Each row below holds a small network's activations on one input, seen along a few directions.
Each table varies a few parts of the input and shows all the possible inputs, shuffled.
A made-up example of a description, with smaller parts first: one of 6 places along a line, together with either a single point or one of 9 places around a ring or (one of 3 separate values, together with one of 5 places around a ring).
Shared parts are said once, and a part with two or three values counts as separate values.
In the rows, zero is written as 128.

Other details of the inputs shift rows strongly along two fixed directions, in all tables alike. That doesn't count.

Table:
R1: [130 122 120 133 134 124 135 138 120 128 117]
R2: [130 130 144 141 141 125 129 137 122 121 130]
R3: [120 120 120 130 147 150 128 135 140 110 128]
R4: [ 99 130 114  96  84 182 113 105 137 131 125]
R5: [121 130 128 145 133 135 126 142 111 130 120]
R6: [144 131 136 135 135 118 134 121 127 123 120]
R7: [135 132 147 150 144 120 127 136 120 125 126]
R8: [135 125 133 140 150 115 135 130 139 126 125]
R9: [122 135 129 147 138 123 126 140 125 135 126]
R10: [141 129 150 143 137 105 130 131 122 136 134]
R11: [133 131 128 140 138 100 128 146 124 141 149]
R12: [148 125 138 132 148  97 133 130 125 121 131]
R13: [ 98 117 130 144 164 171 112 155 133 102 123]
R14: [141 123 138 138 148 115 136 132 128 122 122]
R15: [122 133 129 143 142 115 129 147 126 134 133]
R16: [108 129 110 101  93 175 130 102 144 129 110]
R17: [131 128 144 131 131 117 124 126 122 124 135]
R18: [110 118 136 139 156 166 113 151 122 102 123]
R19: [133 124 118 128 143 114 124 142 131 128 130]
R20: [130 131 119 134 144 114 135 140 132 128 125]
R21: [161 148 137  80  41  87 133  57 142 177 166]
R22: [134 131 131 142 149 124 132 129 137 121 119]
R23: [111 127 121  99  98 192 129  99 140 107 106]
R24: [140 120 120 129 141 106 126 147 115 128 129]
R25: [146 122 119 132 137  98 134 147 117 131 137]
R26: [132 121 119 130 138 111 130 142 118 123 122]
R27: [126 133 140 141 141 118 129 135 133 128 134]
R28: [111 120 122 128 148 154 125 132 142 104 116]
R29: [124 123 125 132 133 126 118 146 111 131 133]
R30: [163 136 126 120 110  67 142 117 117 154 138]
R31: [125 123 124 138 134 124 125 150 111 131 138]
R32: [136 123 128 130 150 116 125 133 137 121 132]
R33: [128 127 118 129 142 111 130 137 131 125 127]
R34: [118 126 125 132 148 148 132 132 141 111 117]
R35: [101 135 127 112  91 191 122  95 144 124 114]
R36: [120 129 128 139 141 112 123 142 124 132 135]
R37: [134 126 115 126 133 116 132 137 132 130 136]
R38: [158 143 139  78  38 107 131  59 133 166 157]
R39: [123 125 128 137 135 115 124 144 111 130 131]
R40: [101 122 122 145 150 163 125 159 114 111 114]
R41: [119 128 130 144 139 122 128 142 127 137 129]
R42: [ 89 127 125 109  96 208 121 101 148 118 111]
R43: [163 141 150 124 110  46 132 104 130 162 160]
R44: [116 123 118  95  95 188 127 100 139 110 120]
R45: [136 128 121 140 138 116 134 137 116 128 117]
R46: [149 143 121 107  85 102 137  89 136 157 130]
R47: [117 123 121  94 103 182 121 103 136 110 115]
R48: [130 127 131 141 130 112 130 139 112 141 129]
Each input here is: one of 2 separate values, together with one of 4 places along a line, together with one of 6 places along a line.
Changing only the place on the line of 4 turns R25 into R44. The same change can be made to R31. Which row results? -> R38
Which other rows does R22 become when the choice among 2 separate values takes its other values? List them by row number. -> R35
Which other rows does R10 become when the place on the line of 6 takes its other values? List them by row number. -> R2, R7, R17, R18, R38
Start at R23 and move only the place on the line of 4, one step at a time. The first step leads to R34. Which rows follow, in order? -> R20, R30
Which other rows does R46 become when the place on the line of 6 takes its other values? List them by row number. -> R16, R19, R20, R33, R37

Table:
R49: [138 137 135 111  94 119 130  97 134 145 135]
R50: [140 135 124 109  92 110 131 106 126 150 136]
R51: [148 131 119 101 102 111 136  99 138 137 129]
R52: [122 123 125 143 150 123 125 154 119 124 130]
R53: [133 128 123 129 127 116 131 132 121 134 129]
R54: [135 131 136 132 130 116 130 124 129 131 130]
R55: [ 92 120 114 102 116 223 124 106 153  91  98]
R56: [132 130 137 132 129 119 128 126 128 131 133]
R57: [123 125 137 147 155 127 124 147 126 120 131]
R58: [123 126 137 147 153 124 125 146 127 122 132]
R59: [125 123 123 142 151 124 128 151 119 121 122]
R60: [133 128 125 127 124 115 129 132 121 135 132]
R61: [123 128 121 120 115 134 125 127 124 133 130]
R62: [124 125 135 148 156 130 128 145 127 117 125]
What is each input in this table made of? -> one of 2 separate values, together with either a single point or one of 6 places along a line
Changing only the choice among 2 separate values turns R52 into R58. The same change can be made to R60. Which row results? -> R56
Which other rows does R51 become when the choice among 2 separate values takes its other values? List them by row number. -> R55
